A small network was trained on invented records. Each row is its activation on one of them, seen along a few directions.
Here are examples, each followed by its value of one field, SAV.
Other fields move the rows too, some of them a lot.
In the rows, 500 means zero.
Random noise pushes rows far along 3 fixed directions. That doesn't count. These rows show it; they differ only by the noise:
[551 530 549 657 600 481 701 515 459 548 561 389 459 580 595 601 456 486
 578 431 538 509 432 469 519]
[553 581 434 585 647 467 679 429 520 501 519 460 523 600 516 560 469 518
 474 431 531 498 431 447 544]
[544 484 639 684 551 502 662 572 453 576 568 374 418 548 623 601 461 484
 647 434 551 514 440 488 498]
[504 460 201 215 684 514 396 303 648 427 466 539 670 785 538 530 364 454
 411 858 380 710 459 505 540]
[582 588 756 928 551 458 884 633 360 615 606 319 335 442 602 627 526 523
 660 143 645 370 416 439 511]

[420 445 504 433 388 524 388 565 356 440 520 526 476 453 481 478 540 464
 470 473 461 525 576 502 474]
susa
[452 533 626 497 423 495 366 519 623 454 373 695 469 296 308 347 664 616
 425 317 632 340 534 506 484]
nusog
[510 409 642 502 482 558 382 518 649 544 462 533 463 503 509 469 503 551
 626 538 563 542 477 524 478]
supen
[502 424 534 453 416 519 352 598 409 454 521 495 462 464 527 534 457 476
 561 641 471 525 528 540 509]
vus
[452 589 151 225 664 434 457 301 565 346 415 635 678 633 390 458 498 468
 211 667 431 533 508 488 552]
nusog
[555 618 507 556 484 495 546 447 548 507 461 585 483 395 361 450 567 608
 382 240 576 395 511 431 468]
nel
[520 442 571 536 460 529 317 463 715 547 405 605 493 435 459 379 542 654
 591 539 595 411 456 539 491]
vamur
[474 526 347 381 596 439 436 407 626 460 423 526 587 647 503 501 407 496
 523 752 407 584 473 587 534]
kug
[529 627 411 669 639 469 735 423 545 571 529 443 537 551 560 582 409 517
 571 521 536 466 375 469 582]
kat
[468 300 905 550 238 658 191 692 624 588 419 555 330 289 492 431 557 601
 778 437 616 493 548 566 383]
gazo
[504 423 697 567 443 539 357 539 740 609 402 507 453 496 579 494 436 570
 805 673 555 560 435 613 463]
kug
[530 341 552 348 465 618 377 500 508 479 536 378 490 601 662 562 369 420
 650 752 405 582 529 558 440]
dabez
[408 364 361 362 505 435 372 578 348 448 561 454 506 592 592 518 431 405
 486 798 308 560 559 594 498]
vamur
[508 433 580 491 460 459 392 607 500 488 506 515 474 412 457 451 529 506
 569 565 468 487 572 573 513]
rul
[488 447 523 551 535 474 555 512 466 564 547 405 483 574 570 532 448 449
 580 618 498 544 495 541 514]
kozi
[509 613 415 604 579 512 548 416 673 516 417 590 548 464 412 461 484 645
 502 455 580 399 406 462 600]
kat
[563 543 508 454 509 564 487 403 612 442 449 535 520 442 418 450 515 576
 466 402 538 383 512 470 484]
dabez
[472 444 535 435 425 599 388 541 503 508 534 513 450 452 518 498 516 488
 512 448 464 488 526 518 452]
ded
[576 438 581 510 559 544 511 483 640 596 510 386 538 626 678 559 364 472
 725 777 518 655 426 520 509]
kos
[408 409 451 348 401 537 326 538 382 427 512 529 508 506 494 473 519 438
 457 579 434 581 586 521 473]
susa
[515 597 643 620 475 494 447 532 733 532 370 628 506 301 334 332 649 666
 540 323 657 351 513 512 545]
sanik
[482 466 382 357 490 482 485 526 330 465 574 454 506 590 561 572 432 400
 403 611 354 604 584 516 458]
nel
[356 304 396 176 357 549 192 591 342 376 524 557 513 510 495 470 481 385
 391 735 289 604 674 589 464]
sor
[420 398 477 279 360 545 226 573 463 437 485 591 492 491 479 450 500 458
 418 636 374 564 584 558 471]
nube
[567 614 406 572 559 479 594 425 538 474 457 546 529 442 401 536 498 566
 428 407 579 407 426 441 552]
vus
[541 550 500 568 523 505 457 373 794 551 332 656 582 411 380 366 561 699
 513 455 627 408 424 447 523]
dume
[517 519 494 541 532 519 604 484 463 518 516 429 480 535 539 584 457 475
 530 456 510 525 478 480 472]
gazo
[459 254 728 485 326 633 357 688 385 624 592 339 377 496 750 611 405 369
 784 710 444 648 527 583 381]
sor
[477 435 413 419 529 482 419 447 594 507 434 533 587 559 522 454 465 524
 519 722 444 554 487 515 511]
dume
[525 565 802 767 433 488 563 636 619 604 451 510 414 272 448 411 625 611
 680 273 662 342 496 527 512]
sanik
[516 623  88 323 694 414 629 307 457 356 510 520 687 676 418 526 493 423
 190 550 380 536 487 439 596]
lefe
[494 484 537 600 530 468 581 526 466 567 534 428 473 524 535 521 480 486
 561 533 531 502 495 521 521]
kozi
[612 624 587 737 625 464 810 440 603 597 501 399 506 508 535 553 471 546
 598 381 619 437 385 435 547]
kos
[482 623 499 653 476 482 707 616 252 463 609 465 401 370 457 546 601 491
 359 108 486 315 556 449 511]
ded
[544 506 607 615 468 530 536 527 575 558 482 498 472 402 472 492 578 539
 554 345 599 453 449 469 495]
lefe
[580 799 270 652 701 305 829 393 452 385 485 570 580 410 236 453 613 600
 204 146 528 254 503 409 636]
rul
[443 399 567 450 387 510 457 653 283 500 604 398 413 537 630 575 457 354
 518 582 374 561 558 563 461]
nube
[553 613 467 472 565 506 395 346 778 441 370 717 570 450 282 339 590 699
 395 348 633 417 466 436 546]
supen

Here are new rows. What is SAV for each?
[510 510 707 694 386 579 557 672 377 561 589 432 338 343 554 537 565 526
 592 198 558 374 513 482 456]
ded
[524 320 765 674 436 541 538 596 549 701 529 332 426 521 760 578 405 461
 875 705 531 584 415 556 429]
dume
[491 446 554 534 488 571 382 511 653 573 474 509 503 517 583 494 407 554
 705 708 536 549 431 545 540]
kat
[515 624 349 487 536 433 633 489 334 443 544 513 510 495 432 536 518 494
 282 340 439 458 565 442 500]
nel
[556 664 465 787 649 376 908 481 327 555 609 333 471 553 541 592 486 473
 474 315 563 398 448 445 573]
kozi
[439 452 463 393 436 541 449 593 330 468 613 472 458 490 567 549 491 396
 460 508 365 529 578 535 458]
ded
[471 328 447 294 485 591 334 494 500 496 514 420 523 677 660 600 337 393
 620 847 369 723 510 562 440]
gazo
[505 528 494 504 476 482 496 499 513 452 477 563 514 416 381 439 608 524
 403 342 522 420 515 476 525]
lefe
[543 567 425 682 663 389 874 495 258 581 687 233 492 693 719 689 358 341
 576 601 444 569 444 494 542]
kozi
[467 486 503 390 423 599 326 485 610 489 468 625 487 387 402 422 573 555
 440 393 504 451 530 501 455]
ded
[472 529 452 423 541 455 494 479 459 446 502 526 530 533 525 506 494 448
 453 592 479 513 504 514 496]
nusog
[524 429 638 622 497 544 478 505 630 626 475 445 459 510 549 485 484 549
 666 557 631 519 457 533 504]
kozi
[460 517 381 320 452 562 257 354 659 403 370 699 590 454 304 341 581 605
 360 458 553 492 523 458 501]
susa
[389 575 389 290 356 527 193 516 547 295 389 867 514 219 104 239 747 669
 127 158 483 276 688 482 529]
ded
[557 657 251 494 705 448 618 222 715 493 415 575 650 610 359 438 492 597
 335 493 589 461 418 438 593]
kozi
[521 622 387 544 535 426 695 524 278 466 578 459 481 498 479 575 505 468
 321 321 439 457 558 443 495]
nel
[444 498 473 471 472 432 410 489 561 453 412 628 545 392 354 355 585 586
 417 484 482 408 548 499 521]
dume
[504 480 628 399 358 584 261 500 630 375 386 678 470 284 276 307 629 662
 427 306 555 295 615 508 479]
dabez
[529 684 264 481 580 431 547 393 505 352 413 653 579 414 237 445 586 608
 207 316 557 331 503 425 605]
vus
